Each row below holds a small network's activations on one record, seen along a few directions.
Records have a field called KAR. Each example row is followed by its value.
The word missing means that the record has no KAR.
Other fields move the rows too, some of them a lot.
Strong random noise was added to every row along 3 fixed directions; ignore it. To show where, here is one row again and again, with new noise each time:
[-352 -159  -25 -313 -151 -392   -8 -215  340  -33 -120 -359  358  -31
   29 -118 -431  424]
[-155  324  -94   54   55   -7  -94   93  -27 -133 -244 -106   -9   79
 -328  169  151 -255]
[ 181 -254  164   69  -73  293   86  182 -170 -135   -1  301  -55  -31
  236  216  482  275]
[-108  255   48 -135 -231 -219 -115 -120  442 -113 -564   75  362 -152
 -132 -142 -380  -82]
[ 277  437  105  271  -59  367 -101  269  -65 -220 -522  542  -80  -75
 -206  212  459 -503]

[-117  303 -167  132  264  -33   19  -70 -172   97   96 -282  -16   28
 -370   97  -86 -298]
vipur
[ 107 -391   18  -27 -135   55  195  153    2   -7   49  249  -31 -102
  320  -79   53  339]
peku
[ 100  -59  -30  -35  -74  142   95  -75   38 -118  -55  -14  104   46
   91  -34  -94  139]
vipur
[ -45 -137  -43    0   57 -156   -5 -168  -76  240  194 -248    3  126
   58    2 -148  182]
podos
[-163  -48   24 -221  -17 -125   74  -24   39   36   70 -202  -28    4
   18  -73  -18  375]
tob
[ -98   35 -100 -196  -11   41   23   36   58  -94   15 -139   -4  126
  -56 -105  166  120]
tob
[ 254 -251  -15  366  262  303   51  145 -436  179  447  115 -328  153
  159  244  588    2]
podos
[-316 -390 -116 -132   69 -252 -124 -113   12  255  453 -622   44   60
  143  -10 -162  545]
sise
[ 150  -28  149  -64  -78  167    6  122    4   -8  -99  344   49  -94
  190 -150  -76   13]
bizo
[ -82  -93 -111   91  198   59  198  203 -362 -111  252 -448 -256  330
 -129  228  387   64]
motar
[-128   -6  -29  -67  134 -198   45 -108  -43   38   28 -342  -16   88
 -127  -73 -140  -92]
motar
[-235 -116  -60    1  -27  -31  -41 -147   95  166   17 -204   35   43
   19  119 -191   94]
zomen
[  20  -74  174  247  187   56  -23 -174 -169  279  528   67 -241   50
  152  262  187  -49]
missing
[  68 -632  261 -185 -121   95  182    7  -45   57  167  141   -1  -99
  483  -51   65  454]
mik
[  42  113  -14  103   44  -70  -63  -51  -94  180   34 -166  -80  146
  -88  -35  -44  -87]
dufe
[  17 -192   82  -77 -214 -149 -193 -269  398  290  -34  154  272 -231
  153 -128 -374  224]
malut
[-135  113   17  269   59  -21  -73 -256 -113  291  421  -36 -163  -80
 -114  198   66 -247]
missing
[ -45 -162   91   58   42  131   71  179  -51  -28   77  -25  -52   48
   72   87  106   31]
mik
[-219 -540    5 -201   53 -234  -98 -177  -50  381  556 -471   55   -5
  272  -40 -148  660]
sise
[-177   77  -53  -68   58 -303 -108 -216  227    5  -91 -222  138  -73
 -224 -100 -333 -209]
gede
[-363  421 -254 -144   17 -222  -32  123   96  -86 -175 -461   65  218
 -383  -68 -363 -199]
bizo
[ -38  -13  -11   91  111   11 -104  -61 -244  176  306 -303 -209  104
 -112  142  194  -27]
vege
[  76  243    5  348  263  333 -124  242 -297  -37  122   97 -255   11
 -293  409  479 -476]
pezu
[ 219 -177  175  -91 -178  -17   25  109  -64 -106 -143  208   77   -5
  205  -83  150  286]
tekam
[-108 -263   12   55   93  153   -2  -85 -217  291  269  -58 -155   51
   86  266  145  124]
zomen
[ 112 -315    1  -24 -111    1  123   19  -53  -76   82  215   -9  -60
  233  -49  133  462]
bemi
[ 104 -227   75   72   52  -64    1  -83  -96  240  237  -94  -36   44
  203  -77  -11  190]
dufe
[ -37 -288  -77   79  184  -17   60  228 -385  -76  453 -387 -248  181
   33  223  428  223]
tekam
[ 208 -282  110  160   -5  198 -143   -4  -11  261  189  313  -27 -196
  243  101  196  135]
malut
[  97    3   67   89   59   54  -70  -23   14  -85 -139  225   16  -30
  -33  -31  148 -142]
gede
[-324 -114  -51  -34  324  -97 -148 -162 -203  190  493 -410  -97   67
 -211  230  -21   -3]
pezu
[  54   87 -162  141   74   69  -22  124 -203 -167   -9   -5 -242  -24
 -104  130  183 -119]
bemi
[  13 -161   53   46   -4 -100 -112 -168  121  176  179 -123   40  -97
   76  -96  -74   66]
vege
[ 163  216    3  -69 -281  -11   56  157  331 -169 -601  352   77 -113
   44 -133 -241 -103]
peku

Here are new rows. What is KAR for each?
[-303  294   12  186  221 -246 -221 -392   61  450  494 -254  -68  -53
 -180  208 -273 -303]
missing
[  -3  -78   22   66  -28  -78 -109 -160   79  157  201 -144  -27   -2
  -38  -31   -5   26]
vege
[  66 -126  137  144  134  188 -126  -49  -42   82  217  221  -46 -115
  -14  151  143 -111]
pezu
[ -46 -242    6  146   56  186  -17  -10  -49  166   94   34  -79  -46
  175  186  116   60]
zomen
[   4  122   52  -20 -108 -189 -115   14  152  -97 -123 -133  144   26
 -123  -63 -248  -22]
tekam
[ 219 -381  159   80   12  114   53  140 -212   -8  411  102 -110   81
  175  116  345  306]
tekam
[-109  393  -84   95   75 -119 -235   37  -25 -125 -100 -254  -58  180
 -410   44 -108 -364]
tekam
[-184  -93   39  165   69 -163  -74 -375  -20  368  533 -241  -56  -95
    9  125 -169 -145]
missing
[ -73  -48 -245  -51   23  120   75  218 -191 -160  -63   -7  -57  198
   11  -47  263  -32]
peku
[  89 -464  115    4   15  161  -50   34 -308  279  499  -73 -164   41
  301  164  323  513]
sise
[-188  -61   10   36  160   46  -45   28  -42   54  166 -117  -85  110
 -126   25   12 -161]
mik
[  23 -342  191   25  -34  273   91  126 -149  -63  198   91 -120  113
  228  122  195  251]
mik
[-165  286 -160   50   21 -364 -162 -222  329  135 -252 -313  212   21
 -183 -180 -546 -236]
podos
[ -44 -128  -82  146  141  -63   -7   11 -145  123  272 -360 -128  181
   60   29   75  118]
dufe
[ 130  383   28  216  115  236  -96  177 -235   -2 -146  200 -209  -36
 -370  338  409 -573]
pezu
[ 148  173   -6  173  -59   15  -68  -39   86   51 -215   73   26   53
  -10   -8 -107 -155]
podos
[ -74  327 -157  -49   23   88   25  251 -231 -117 -182  -84 -207  171
 -258   32  126 -323]
bizo
